Each row below holds a small network's activations on one record, seen along a few directions.
After each row come some of the record's fields: DOLO, NALIB, RIVI, ZENOK.
A field that a record lacks is left out.
Other fields move the rows too, some of them a lot.
In the rows, 500 means zero.
Random noise pushes rows far along 2 fixed directions. That doesn't count. These rows show it; they differ only by the noise:
[419 567 451 519 646 600 563 468 463 555 486 496 486 444]
[440 491 374 634 550 600 590 622 466 473 512 484 532 252]
[458 536 441 559 620 566 519 453 497 625 479 534 469 412]
[414 557 436 535 631 609 582 508 455 517 495 483 501 408]

[539 444 580 712 388 392 410 482 561 507 437 514 419 325] -> DOLO: fepo / NALIB: mosir / RIVI: selur / ZENOK: susu
[531 429 469 483 503 587 596 616 476 366 570 440 559 467] -> ZENOK: susu
[385 522 421 485 554 644 752 701 348 343 610 421 510 336] -> DOLO: dopi / NALIB: ruzig / RIVI: selur / ZENOK: susu
[615 505 475 355 641 483 497 405 411 448 422 468 344 638] -> DOLO: dopi / NALIB: gerel / RIVI: gem / ZENOK: susu
[699 313 328 538 474 414 484 519 510 786 566 575 364 327] -> DOLO: dopi / NALIB: gerel / RIVI: selur / ZENOK: susu
[645 489 478 524 584 446 450 391 454 585 405 589 305 518] -> DOLO: dopi / NALIB: mosir / RIVI: gem / ZENOK: susu
[473 487 368 463 534 667 536 470 504 529 541 429 472 505] -> DOLO: dopi / NALIB: rusad / RIVI: gem / ZENOK: susu
[508 669 575 374 439 396 338 353 487 262 291 590 428 682] -> DOLO: dopi / NALIB: ruzig / RIVI: gem / ZENOK: ratem
[551 479 428 320 626 530 618 452 408 594 579 459 397 599] -> DOLO: dopi / NALIB: gerel / RIVI: selur / ZENOK: susu
[591 334 449 628 308 404 445 615 588 336 555 423 603 265] -> DOLO: fepo / NALIB: gerel / RIVI: selur / ZENOK: ratem
[590 473 526 451 567 430 439 366 596 635 511 567 453 624] -> ZENOK: ratem
[608 320 353 576 352 474 530 645 484 452 559 468 542 200] -> DOLO: fepo / NALIB: gerel / RIVI: selur / ZENOK: susu
[597 330 401 723 368 432 479 702 531 444 484 530 509 154] -> ZENOK: susu
[522 545 586 375 525 492 434 494 525 490 465 513 482 655] -> DOLO: dopi / NALIB: ruzig / RIVI: selur / ZENOK: susu
[370 584 720 616 450 422 383 465 541 381 362 471 502 421] -> DOLO: fepo / NALIB: ruzig / RIVI: selur / ZENOK: susu
[531 598 404 590 563 437 541 508 378 331 481 535 361 444] -> DOLO: dopi / NALIB: mosir / RIVI: gem / ZENOK: ratem
[543 547 581 564 508 425 410 454 539 606 375 538 462 522] -> DOLO: fepo / NALIB: ruzig / RIVI: gem / ZENOK: susu
[346 605 624 456 512 524 478 585 534 296 445 338 571 557] -> DOLO: fepo / NALIB: rusad / RIVI: selur / ZENOK: susu
[527 424 479 566 532 515 526 496 470 510 502 528 444 368] -> ZENOK: susu
[589 460 534 467 508 481 499 424 541 761 548 540 437 603] -> DOLO: fepo / NALIB: mosir / RIVI: selur / ZENOK: susu
[670 543 536 481 659 352 365 193 559 761 400 668 231 663] -> DOLO: dopi / NALIB: mosir / RIVI: gem / ZENOK: ratem
[650 354 387 599 381 415 459 614 547 603 490 502 527 315] -> DOLO: fepo / NALIB: gerel / ZENOK: susu
[473 571 543 462 582 522 515 499 444 476 449 518 442 500] -> DOLO: dopi / NALIB: ruzig / ZENOK: susu
[458 502 596 704 516 404 313 355 639 719 432 580 382 317] -> DOLO: fepo / NALIB: rusad / RIVI: selur / ZENOK: susu
[551 471 547 487 580 469 454 356 512 622 465 566 401 534] -> ZENOK: susu
[570 419 485 477 495 539 529 565 515 468 544 477 540 511] -> ZENOK: susu
[447 592 518 479 547 618 582 535 309 329 605 430 542 505] -> DOLO: fepo / NALIB: mosir / ZENOK: susu
[451 536 474 440 514 542 604 627 517 450 604 482 583 499] -> DOLO: dopi / NALIB: ruzig / RIVI: selur / ZENOK: ratem
[541 421 489 496 432 496 517 434 495 577 513 494 595 433] -> DOLO: fepo / NALIB: gerel / ZENOK: susu
[576 475 430 443 526 581 627 629 436 380 575 440 484 531] -> DOLO: dopi / NALIB: mosir / ZENOK: susu
[700 441 521 438 472 495 337 332 591 739 491 691 472 620] -> DOLO: dopi / NALIB: ruzig / RIVI: gem / ZENOK: susu
[457 521 497 402 589 588 653 550 461 307 587 415 561 577] -> ZENOK: ratem
[436 583 606 286 706 611 591 334 416 475 512 445 455 763] -> ZENOK: susu
[605 524 340 501 542 382 385 382 397 419 458 557 354 448] -> DOLO: dopi / NALIB: gerel / RIVI: gem / ZENOK: ratem
[689 365 350 438 522 513 495 459 396 444 489 541 427 420] -> DOLO: dopi / NALIB: gerel / RIVI: gem / ZENOK: susu
[533 529 538 364 432 559 500 642 480 290 501 472 616 600] -> DOLO: dopi / NALIB: ruzig / ZENOK: susu
[399 670 495 460 734 487 525 363 498 562 430 492 414 585] -> DOLO: dopi / NALIB: rusad / RIVI: gem / ZENOK: ratem
[626 499 650 438 563 376 176 223 657 763 424 650 330 662] -> DOLO: dopi / NALIB: rusad / RIVI: selur / ZENOK: susu
[556 429 412 594 454 510 584 476 542 518 559 454 604 445] -> DOLO: fepo / NALIB: gerel / RIVI: gem / ZENOK: ratem
[319 629 653 534 648 362 545 331 438 676 509 538 508 709] -> DOLO: fepo / NALIB: mosir / RIVI: selur / ZENOK: ratem
[443 537 557 403 657 587 591 378 408 475 505 484 434 584] -> ZENOK: susu
[551 485 551 608 418 482 417 541 578 543 430 535 584 456] -> DOLO: fepo / NALIB: ruzig / RIVI: gem / ZENOK: susu

Here are new rows. What are their fields?
[375 585 582 531 564 468 454 442 568 690 442 479 513 478] -> DOLO: fepo / NALIB: rusad / RIVI: selur / ZENOK: susu
[622 383 440 574 437 418 447 590 598 490 526 532 530 419] -> ZENOK: ratem
[474 507 495 512 605 482 557 417 476 482 509 535 432 450] -> ZENOK: ratem
[448 461 472 542 518 568 635 665 397 253 509 411 524 331] -> ZENOK: susu
[336 698 616 377 466 575 474 423 619 565 410 316 678 873] -> DOLO: fepo / NALIB: rusad / RIVI: gem / ZENOK: susu
[644 326 440 640 380 433 428 663 557 483 480 527 515 307] -> ZENOK: susu
[276 662 600 359 632 620 646 556 473 387 526 301 619 667] -> DOLO: fepo / NALIB: rusad / RIVI: selur / ZENOK: susu
[527 499 405 219 696 529 635 313 396 611 630 510 418 642] -> DOLO: dopi / NALIB: gerel / RIVI: selur / ZENOK: ratem
[404 520 430 534 566 526 600 624 499 618 557 451 512 364] -> DOLO: dopi / NALIB: rusad / RIVI: selur / ZENOK: susu
[719 459 490 397 573 344 311 234 527 597 406 646 331 601] -> DOLO: dopi / NALIB: gerel / RIVI: gem / ZENOK: ratem
[352 620 533 271 710 622 641 489 459 612 573 372 532 732] -> DOLO: dopi / NALIB: rusad / RIVI: selur / ZENOK: susu
[412 543 535 557 412 588 564 624 415 223 428 456 657 362] -> DOLO: fepo / NALIB: ruzig / RIVI: gem / ZENOK: susu
[341 638 686 402 327 513 472 440 508 449 442 462 653 641] -> DOLO: fepo / NALIB: ruzig / RIVI: selur / ZENOK: susu
[721 343 273 557 494 504 565 499 509 559 601 566 435 398] -> DOLO: dopi / NALIB: gerel / RIVI: gem / ZENOK: ratem
[614 406 507 495 469 454 431 545 555 528 471 508 507 530] -> ZENOK: susu
[380 590 643 657 563 457 411 392 455 463 505 444 396 505] -> DOLO: fepo / NALIB: mosir / RIVI: selur / ZENOK: susu
[442 564 437 403 490 585 589 520 544 505 629 490 515 621] -> DOLO: dopi / NALIB: ruzig / RIVI: selur / ZENOK: ratem
[590 425 516 567 474 376 395 526 538 520 406 544 443 420] -> ZENOK: susu
[382 524 626 766 408 351 336 582 621 482 355 431 517 245] -> DOLO: fepo / NALIB: rusad / RIVI: selur / ZENOK: susu
[404 610 480 518 566 560 724 634 378 203 503 370 540 461] -> DOLO: fepo / NALIB: mosir / RIVI: gem / ZENOK: ratem
[450 538 446 569 566 554 523 592 483 422 451 445 496 339] -> DOLO: dopi / NALIB: rusad / RIVI: gem / ZENOK: susu
